Here are a small network's activations along a few directions, averaged over the inputs that share one value of a field.
Related values have similar rows: they may be neighbours, one step apart, or belong to one group.
In the rows, 500 means zero.
Random noise pushes rows far along 4 fixed directions. That doesn't count. These rows show it; they differ only by the noise:
[325 708 516 429 596 470 358 545 588 475 657 481 722 699 287  35 369 501
 585]
[554 360 691 539 486 607 532 335 359 391 434 458 634 497 610 347 359 526
 421]
[579 515 451 417 615 400 497 548 609 527 609 406 458 424 412 488 561 460
 567]
[440 496 756 463 641 624 501 368 491 418 590 506 648 547 565 243 364 521
 461]
[686 416 469 494 528 333 465 459 457 513 500 352 541 458 407 283 501 500
 545]
[788 278 430 530 435 372 555 445 398 491 390 331 436 330 518 592 552 481
 494]


Values of Pil:
v12: [601 503 247 438 336 239 505 706 406 679 242 631 391 588 344 639 637 499
 604]
v5: [844 240 350 769 111 314 417 419 138 429 273 266 551 409 530 440 457 550
 532]
v4: [234 525 724 565 474 782 521 391 419 463 295 747 592 586 629 166 357 580
 265]
v7: [963 180 691 470 613 217 574 315 275 614 357 464 426 456 665 502 638 604
 500]
v6: [578 642 297 503 662 317 364 592 652 655 661 376 411 452 229 278 570 472
 586]
v2: [568 457 850 482 758 591 597 289 546 549 707 539 460 348 695 492 587 475
 498]
v1: [365 590 542 428 541 532 564 535 515 471 589 561 483 552 620 687 528 514
 598]
v8: [728 245 621 574 493 314 540 428 469 381 619 383 495 415 665 675 575 541
 562]
v9: [317 704 428 430 516 486 423 559 526 594 411 601 544 705 388 232 437 536
 490]
v3: [474 553 633 464 620 541 490 370 480 486 457 523 580 649 556 214 450 570
 455]
v11: [198 664 620 580 652 737 413 499 681 357 853 571 618 602 436 308 298 484
 440]
v10: [520 566 458 487 577 499 510 492 684 723 559 520 266 298 457 580 697 451
 429]
A value of Pil combines one of 3 hidden first parts with one of 4 second parts; all combinations occur once.
- v4 and v11 share the first part; v4 and v9 share the second. Which value has the first part of v9 and the second part of v11? => v5
- v1 and v7 share the first part; v1 and v2 share the second. Which value has the first part of v2 and the second part of v7? => v3

Values of Fuva:
w8: [356 445 512 494 341 600 597 596 476 393 494 610 478 496 694 947 533 530
 486]
w6: [321 658 719 346 738 545 511 494 606 529 638 692 630 680 498 256 474 542
 540]
w10: [522 486 589 489 550 411 450 391 382 546 388 608 608 644 475 138 412 557
 478]
w12: [576 495 410 522 505 494 489 443 439 573 302 492 493 507 436 395 473 485
 467]
w7: [718 300 487 636 350 410 457 381 314 465 425 291 523 420 533 317 426 563
 470]
w1: [395 608 189 589 208 530 407 644 529 415 495 450 546 515 341 744 464 389
 593]
w13: [139 719 656 379 605 720 522 628 716 361 779 677 542 602 588 743 457 455
 565]
w2: [335 526 441 496 432 783 571 557 601 431 380 576 376 415 562 834 494 425
 369]
w4: [523 611 391 382 689 315 478 625 626 668 515 516 372 482 330 334 658 489
 563]
w9: [330 600 477 525 535 693 476 535 610 460 676 552 466 494 461 527 434 469
 418]
w3: [317 373 949 684 387 854 531 196 219 196 434 534 876 687 819 324 160 587
 321]
w11: [327 741 534 407 657 654 437 553 699 602 687 497 506 531 372 360 423 472
 515]
w5: [357 660 240 495 265 363 419 722 462 511 409 526 645 725 317 543 541 506
 630]
Fuva is arranged as a ring.
- Going along Fuva from w8 by way of its neighbour w5, in what order are w12, w1, w13, w9 met? => w12, w9, w1, w13
- Name the neighbours of w10, in listed order. => w6, w4
